Each row below holds a small network's activations on one input, seen along a few directions.
Each table varies a few parts of the input and shows all the possible inputs, shuffled.
A made-up example of a description, with smaller parts first: line(4) and (point or line(9) or (values(2) and ring(5))).
Shared parts are said once, and a part with two or three values counts as separate values.
In the rows, zero is written as 128.

Rows:
x1: [118  79 166 123 162 140 115 120 182 144  89 118 149 138]
x2: [138 149 147  46 110 111 134 166 133 145 102 168 155  85]
x3: [184 149 159 120  98  88  85 102 157  86  90 124 122 117]
x4: [127 142 157  97 149 143 125 143 170 215 137 171 126 146]
x5: [128  94 157 112 174 152 136 123 178 178 117 135 151 136]
x6: [181 156 168  93  75  82  91 141 123  78  71 113 133  98]
x7: [ 71 120  67 174 128 115 153  86  40 103 134  96 107 186]
x8: [130 153 134  70 109 131 118 154 168 217 131 173 110 129]
x9: [144 134 133  81 135 103 127 147 173 161 127 177 142 117]
x10: [ 69 135  52 146 124 131 135  84  70  74 171  75 112 181]
x11: [141 105 151 101 145 138 108 136 162 170 123 166 177 132]
x12: [134  88 161 133 145 131 111 100 181 130  69  89 130 126]
x13: [152 114 138 121 136 110 110 110 195 114  91 118 135 114]
x14: [122 112  99 184 160 154 172 170  40  95 190 131  85  99]
x15: [ 79 141  74 233 149 149 165  96  62 155 185 110 131 126]
x16: [107 123  79 157 126 158 174 177  82  60 212 107  87 151]
x17: [ 95 100  94 199 112 127 185  74  28 131 145 122 113 169]
x18: [152 131 147 114 105  86  95 132 175 106  94 141 128 111]
x19: [102 139 100 220 123 168 197 111  69 148 209 121 134 118]
x20: [131 122 126  88 118  91 118 144 192 135 108 142 134  97]
x21: [118 117 173 114 147 182 113 132 155 226 128 151 132 157]
x22: [147 156 153  80  97  90 115 158 149  90  70 133 125  84]
x23: [178 117 148 129 142 142 116  48 169 105  65  75 116 124]
x24: [189 128 146 131 120 124  81  84 160  95  74 109 134 128]
x25: [142 128  83 225 148 155 188 172  43 145 195 126 113 102]
x26: [ 82 136  84 145 122 126 139  96  64  62 198  68 119 155]
x27: [119 160 160  80 103 106 100 166 146 100  95 161 161  96]
x28: [ 93 123  71 147 139 143 136 156  74  61 206  75  96 149]
x29: [121 187 171  63  96 136 104 177 123 183 117 189 125 130]
x30: [144 100 142 114 145 132  95 134 179 129  98 155 160 136]
Question: What is each input in this table made of?
Answer: ring(10) or (line(4) and line(5))
Question: Which other rows does x22 become when the line(4) part takes its other values? List them by row number.
Answer: x12, x13, x18
Question: List by row number the other inputs of the same sort as x17.
Answer: x7, x10, x14, x15, x16, x19, x25, x26, x28

Rows:
x31: [113 107 114 213 153 167 171 110  82 121 159 121 110 127]
x32: [148 173 159  59 111 113  86  82 185 102  61  84 152 145]
x33: [127  96  86 184 137 113 133  95  66  38 136  73 118 123]
x34: [ 81 124  85 161 131 148 170 108  68 174 174 110 116 177]
x35: [212 126 154 103 121 102  80 121 184  70  72 110 123 108]
x36: [ 74 119  88 156 154 149 164 123  83 173 180 117  98 171]
x37: [155 133 178 124 115 120  96 119 208 164  80 148 156 119]
x38: [159 109 177 116 140 143 108 151 216 153  92 162 142 113]
x39: [ 93 158  98 143 113 125 147 179  35 102 210 138 106 130]
x40: [149 102  86 188 140 127 122 107  66  28 143  89 120 109]
x41: [ 86 119  89 148 114 123 139  72  63  60 125  59 126 171]
x42: [113 103  85 176 126 104 133  87  70  45 138  73 113 136]
x43: [144 151 171  38 108 104  85 179 137 137 116 191 129 101]
x44: [106 148  90 153  96 121 163 170  37  98 204 136 118 107]
x45: [190 130 159  99 116  88  79 109 193  78  78 104 121 113]
x46: [148 156 161  48 108 108  98 185 143 143 101 186 133  95]
x47: [181 145 159  86 119  89  82 103 191  85  76 103 129 123]
x48: [166 156 161  70 116  97  84  92 190  94  68  96 136 133]
x49: [107 113 107 215 137 147 171  90  71 129 164 121 119 138]
x50: [152 102 170  93 155 143 114 161 214 159 100 163 143 115]
x51: [ 97 164  88 150 114 128 164 184  41 107 195 138 111 122]
x52: [ 99  99 110 187 176 172 176 138  87 139 180 112  95 124]
x53: [140 146 157  88 111 122  93 109 201 182  83 143 163 138]
x54: [ 84 129  82 184 120 146 163  91  79 152 161 121 107 173]
x55: [144 102 163  73 165 133 117 160 210 180 109 165 152 125]
x56: [117 137 153  61 148 124  98 138 208 194  98 164 156 140]
x57: [130 141 157  66 126 119  96 121 194 199  94 149 172 142]
x58: [110 163  79 164  81 131 175 165  45  94 184 144 123  97]
x59: [ 94 116  83 167 124 113 137  80  74  53 126  70 107 159]
x60: [ 88 102  87 159 165 160 173 132  78 166 192 109  98 151]
x61: [145 144 165 110 107 119  98 112 205 183  74 145 163 131]
x62: [133 113 151  62 155 129 108 150 207 182 112 168 146 132]
x63: [166 115 182 129 130 131 109 138 213 160  77 146 159 116]
x64: [112  99 114 204 168 179 175 123  77 123 177 115 103 116]
x65: [150 151 163  56  95 103 101 182 146 149  94 183 138  80]
x66: [156 160 158  71  74 111 103 174 147 139  83 179 137  72]
x67: [ 98 126  89 196 123 148 179  93  76 153 151 122 121 160]
x68: [ 98  87 107 165 175 163 173 134  75 156 198 102 103 135]
Question: Changing only one part turns x49 into x37. The same change can be made to x64. Which row results?
Answer: x38
Question: What is each input in this table made of?
Answer: values(2) and (line(4) or line(5) or ring(10))
Question: Which other rows does x53 become when the values(2) part takes its other values? List them by row number.
Answer: x54
Question: Which other rows does x42 become when the line(5) part takes its other values? List them by row number.
Answer: x33, x40, x41, x59

Rows:
x69: [139 109 142 129 158 146 111 115 210 179 106 139 149 150]
x70: [ 55  87  58 163 151 134 156 105  29  94 186 104 107 167]
x71: [ 86 156  90 183 111 131 166  55  75 129 162  65 111 180]
x72: [128 106  96 181 170 152 172 145  56  84 210  82  80 120]
x73: [162 135 157  82 109  94  81 127 179  84  70 114 143 129]
x74: [141 171 134  74  92 101 101 168 112 113 124 148 138  94]
x75: [154 106 171 111 152 130  96  81 193 149  74 113 140 140]
x76: [116 110 147 133 155 144 147 142 175 202 139 151 153 137]
x77: [111 139 139 115 120 134 138 174 112 175 142 185 113 116]
x78: [153 163 147  75 100  94  93 142 153  77 102 133 137 102]
x79: [106 126 140 124 138 167 158 162 139 198 133 163 137 122]
x80: [134 117  94 238 110 142 151 103  59  49 133 116 120 105]
x81: [141 159 126  88  94 119 125 179 103 143 147 174 131 107]
x82: [167 110 151  96 133 104  96  94 198 117  63 105 134 124]
Question: What is each input in this table made of?
Answer: values(4) or ring(10)

Rows:
x83: [147 108 150 100 166 128 120 198 149 170 175 159 117  77]
x84: [139 130  83 148 144 108 120 142  55  46 168  88  78 117]
x85: [140 117 136 218 153 134 142  53  99  65 133  51 102 144]
x86: [134 141 132  93 110  90  81  92 209 113  49 106 173 128]
x87: [147  68 158 111 169 151 138 170 153 175 124 174 125  78]
x88: [107  90 114 210 137 120 111  85  98  54 124  82 130 134]
x89: [150 124 159  41 113  97  86 104 166 103  65 140 134 133]
x90: [160 146 157 100 112  93 106  62 226 122  63  88 121 159]
x91: [170 188 156  67  59  87  78 142 132 105  81 171 159 116]
x92: [178 108 165 165 167 194 163 137 207 163 118 125 138 137]
x93: [ 57 118  96 152 135 142 142 108 124 191 144 124 154 187]
x94: [ 72 177 108 127  73 130 185 166  68 169 174 175 132 145]
x95: [125  95 105 160 149 130 131 109  59  47 124  95  94 110]
x96: [143 149  86 186  66 124 135 147  47  42 145 135  89  96]
x97: [145  70 142 160 168 139 122 160 189 183 106 161 154 119]
x98: [158 165 158 132 123 157 156 196 141 139 152 215 148  65]
x99: [ 61 117 109 104 139 153 163 129  84 184 150 134 122 155]
x100: [157 162 143  32 101  91  68 141 150 106 114 101 152 108]
x101: [105 131 104 157 142 164 159  53 124 205 156 113 123 189]
x102: [ 66 156  98  95 133 127 153 164  79 178 196 121 114 161]
Question: Changing only one part turns x90 into x92. The same change can be made to x86. Which row results?
Answer: x97
Question: What is each input in this table made of?
Answer: values(4) and line(5)
